Questions about the row below.
1) Give the entry just right of the centre entry.
2) Give the entry just left of -40.5.
3) Give the entry just left of 68.5.
  22.4    90.5    44.9    68.5   108.2    42.1   -40.5   140.1   -57.2  -111.7  -194.4    50.4   -43.8
1) 140.1
2) 42.1
3) 44.9

Questions about the grid below.
1) The 3rd entry on the diagonal from the top-right corner?
2) The last entry in the row that holds the largest entry?
3) The entry directly above 7624?
4) The first entry in reading order?
5) The entry in the bottom-right corner?
6) The entry just left of 4184?
7) The 3rd largest entry?
8) The largest entry in the first row?
array([[5207, 4747, 5217, 1482],
       [5852, 5722, 3583, 1482],
       [5043, 8288, 4834, 1482],
       [8038, 3191, 5970, 1482],
       [7624, 5211, 6208, 1482],
       [5037, 4184, 4330, 1482]])
1) 8288
2) 1482
3) 8038
4) 5207
5) 1482
6) 5037
7) 7624
8) 5217

Read these off the matrix that follows.
1) Give the entry just left of the smallest entry.
2) Give the entry just left of 13.0.
((15.9, 4.8, 4.2, -33.6, 5.2, -32.9, -38.3, -37.4, -22.8, -7.9, 22.4), (31.4, 38.8, 33.1, 23.1, 30.1, 16.9, 30.4, 37.2, -10.5, 15.9, 32.3), (-1.3, 37.8, 36.5, -27.3, 40.1, -35.4, -33.5, 13.0, 18.2, 36.9, 28.3), (-29.3, -35.1, -31.3, 14.9, -27.5, -11.0, -7.6, -11.1, 29.1, -30.5, -38.1), (-16.9, -3.1, 11.9, 35.7, 6.4, 11.6, 22.2, 35.9, 37.8, -4.5, -21.3), (17.2, 2.2, 2.1, -33.3, 1.7, -7.7, 1.9, -35.0, -29.9, -7.7, 19.4), (30.2, 34.4, 18.9, 0.3, 11.1, 12.0, 17.0, 15.1, -34.6, -4.7, 30.2), (-17.7, 30.6, 38.1, -14.6, 35.6, -37.5, -35.3, 21.5, 34.5, 38.5, 7.7), (29.7, -33.7, -37.9, 1.6, -35.3, 36.2, 27.8, -40.0, -32.9, -35.3, -9.9), (-11.3, -14.8, 21.2, -34.8, 27.8, -36.6, -36.5, -30.0, 16.5, 31.6, -1.8), (5.1, -17.6, -14.2, -40.8, -2.0, -17.8, -36.7, -37.9, -28.7, 17.4, 7.2))
1) -14.2
2) -33.5

grid =
[[ -6.7  -2.4   7.7   9.6   7.2  -7.2]
 [ -5.2  -1.7   2.8   1.3  16.8 -16.2]
 [ 11.3  10.7  -6.9  -5.6  -5.4   3.5]
 [  9.9  11.5  -7.6  -7.2   5.8  -8.0]
 [ -8.2  -5.8  10.5  12.6   1.3  -0.8]
 [ -6.9  -5.9   7.6  11.4  -6.5   6.5]
 [ -2.7  -0.3   0.6  -2.3  16.3 -14.8]
 [  6.9   3.3  -1.4   0.7 -16.9  15.7]]
Give the entry directly above 7.6.
Answer: 10.5
Give the top-right entry.
Answer: -7.2
Give the last entry, reading row by row.
Answer: 15.7
Give the smallest entry in the first column.
Answer: -8.2
The maximum: 16.8
The 2nd-last entry, reading row by row: -16.9
Give the fifth entry, reading row by row.
Answer: 7.2
Give the entry just right of 0.6.
Answer: -2.3
Give the entry directly above -8.0.
Answer: 3.5
Give the entry directly above the smallest entry.
Answer: 16.3
The 1st entry, reading row by row is -6.7
The 3rd smallest entry is -14.8
Give the entry just left of -1.7.
Answer: -5.2
Give the entry directly below the largest entry.
Answer: -5.4
The entry in the bottom-left corner -> 6.9
Give the entry just left of 16.8.
Answer: 1.3
Give the entry just right of 6.9.
Answer: 3.3
Give the entry just right of 16.8.
Answer: -16.2
The largest entry in the first column -> 11.3
The entry directly above -2.7 -> -6.9
The largest entry in the first row: 9.6
The entry just left of -8.0 -> 5.8
The entry just right of -6.5 -> 6.5
Give the entry directly above -2.3.
Answer: 11.4
The 4th entry from the end, reading row by row is -1.4

Questions about the grid below.
1) What is the entry just right of -12.9?
2) What is the entry just right of the smallest entry?
array([[ 19.7,  -8.2,  -0.8, -21.1, -38.7,  21.6, -13.5,  -5.3, -36.5,
         22.2,  19.4,  42.0, -18.0,  -7.4],
       [ -2.6,  -8.2,  -0.8,  -5.5,  -2.2,  -0.8,   6.7,  -5.3,  -3.1,
          6.2,  18.7,   4.3, -10.5,  -0.5],
       [-24.3,  -8.4,  -0.8, -16.9,  -2.2,  21.6,  16.9, -14.6,  16.8,
          0.3,  -3.2, -19.3, -10.5,  -0.5],
       [ -4.4,  -8.2,  -0.8,  -1.5, -18.3,  21.6,  18.7,   3.6,   0.2,
        -15.3, -45.8, -12.9,  27.4,   8.4],
       [ -2.6,  -8.2,  -0.8,  22.7,   6.7,  21.6,  33.5,   3.5,   0.2,
          6.2,  25.7, -10.1, -10.5,  18.7],
       [ 13.9, -16.0,   7.3,  -5.5,   4.0,  28.1,  16.9, -13.8,   1.8,
         41.0,  -6.8, -16.6, -10.5,   3.8]])
1) 27.4
2) -12.9

Read these off the array that follows. Indices start at 0.
1) Find the entry at row 2, column 0.
2) Find the entry in row 0 and column 2.
3) Find the bottom entry of the column that holds the smallest entry.
4) Find the entry directly above 24.4.
5) Find the entry at row 0, column 1.
6) Find the entry just left of 16.1.
7) Find the entry directly below 12.0.
8) Find the entry at row 1, column 0.
[[-41.3  12.0 -25.8  24.0   5.5 -33.4  51.0 -48.4]
 [-41.3  19.8  15.4  -0.2 -22.8  -3.7  40.0 -14.1]
 [-41.2  24.5  -0.1 -23.9  39.9 -42.3  29.5  -6.5]
 [-41.3  23.5   9.6  -9.1 -22.0  35.3  -3.7 -39.5]
 [-41.4  23.5  -3.4 -15.8  31.5 -42.6  48.3 -47.4]
 [-41.3   6.1  25.0  12.4   2.1 -12.1 -25.9  -5.9]
 [-41.1  16.1 -21.2  38.7 -45.6  42.5 -36.9  27.3]
 [-41.3  23.7  -2.7 -17.5  34.2 -44.9  47.9 -43.4]
 [-41.3  24.4   8.0 -12.2 -16.4  39.6 -22.7 -22.9]
 [-41.4  11.8  22.7   7.2  -4.3 -23.7 -11.4  33.1]
 [-41.3  23.4  -3.7 -15.0  30.3 -41.4  47.9 -48.5]
 [-41.4  11.9  22.8   7.3  -4.6 -24.0 -10.6  33.8]
 [-41.4  22.8  -4.8 -10.5  23.5 -34.5  43.7 -49.6]]
1) -41.2
2) -25.8
3) -49.6
4) 23.7
5) 12.0
6) -41.1
7) 19.8
8) -41.3
